Here are a small network's activations along a few directions, averaged over the inputs that share one value of a field.
Values that are neighbours, or in one group, have similar rows; names and order tell nothing.
(in the rows, 500 means zero)
Strong random noise was added to every row along 5 fixed directions; ignore it. To show where, here is one row again and again, with new noise each time:
526, 518, 402, 573, 514, 437, 548, 536, 571, 496, 507, 403, 599, 532, 545, 521, 422, 690, 492
561, 528, 410, 473, 530, 492, 613, 534, 502, 512, 527, 457, 539, 545, 553, 485, 383, 521, 538
353, 396, 499, 578, 586, 363, 208, 481, 691, 536, 368, 502, 383, 447, 555, 705, 573, 665, 300
482, 460, 439, 467, 582, 424, 462, 505, 556, 572, 453, 467, 451, 496, 582, 605, 414, 543, 402
478, 487, 500, 628, 445, 451, 412, 529, 595, 449, 485, 489, 571, 389, 493, 601, 614, 683, 497
535, 468, 498, 309, 537, 518, 440, 538, 541, 524, 451, 644, 319, 386, 603, 640, 523, 275, 531
519, 431, 506, 457, 493, 391, 450, 517, 510, 625, 459, 481, 511, 237, 592, 781, 525, 562, 374


Values of T:
t1: 500, 544, 603, 397, 451, 633, 404, 503, 635, 301, 530, 524, 426, 508, 537, 539, 631, 509, 595
t7: 713, 524, 334, 274, 585, 366, 689, 624, 450, 765, 463, 667, 477, 354, 697, 577, 349, 238, 544
t14: 677, 609, 448, 300, 440, 634, 766, 546, 362, 455, 583, 503, 520, 558, 523, 354, 364, 249, 715
t16: 650, 622, 613, 396, 255, 674, 402, 619, 743, 126, 552, 609, 517, 375, 538, 564, 786, 542, 829
t15: 556, 583, 378, 436, 528, 589, 552, 593, 562, 389, 471, 668, 381, 707, 495, 242, 511, 236, 776
t9: 489, 474, 611, 447, 351, 529, 348, 547, 574, 419, 441, 694, 389, 260, 501, 623, 786, 358, 600
t3: 468, 475, 511, 397, 525, 502, 339, 502, 597, 458, 429, 585, 334, 495, 545, 587, 559, 407, 471
t10: 458, 468, 474, 643, 480, 427, 476, 519, 482, 552, 470, 521, 556, 444, 449, 492, 569, 557, 483
t11: 618, 570, 418, 453, 381, 553, 539, 648, 661, 341, 513, 587, 540, 480, 559, 436, 647, 501, 802
t6: 507, 482, 586, 472, 422, 521, 430, 493, 488, 488, 493, 561, 493, 355, 459, 564, 676, 448, 533
t12: 407, 439, 644, 498, 423, 509, 294, 416, 609, 427, 473, 446, 472, 356, 492, 694, 646, 672, 387
t13: 479, 434, 312, 272, 679, 277, 271, 597, 756, 682, 248, 599, 225, 485, 776, 704, 415, 383, 363
t5: 536, 440, 565, 356, 524, 511, 627, 475, 211, 710, 532, 617, 418, 354, 486, 511, 449, 140, 456
t4: 600, 607, 457, 474, 426, 580, 588, 576, 594, 334, 564, 443, 603, 590, 549, 427, 490, 614, 658
t8: 407, 494, 650, 606, 385, 587, 291, 456, 632, 286, 506, 555, 477, 465, 405, 527, 741, 628, 535
t2: 442, 557, 508, 708, 477, 536, 440, 445, 546, 364, 530, 410, 621, 650, 368, 346, 527, 721, 522
T is arranged as a line.
Which values are neighbours of t8? Give them in the order they are listed. -> t12, t4
Which values are neighbours of t11? Give them in the order they are listed. -> t9, t5
Which values are neighbours of t13? Give them in the order they are listed. -> t7, t15
Which values are neighbours of t3? Give them in the order they are listed. -> t14, t2
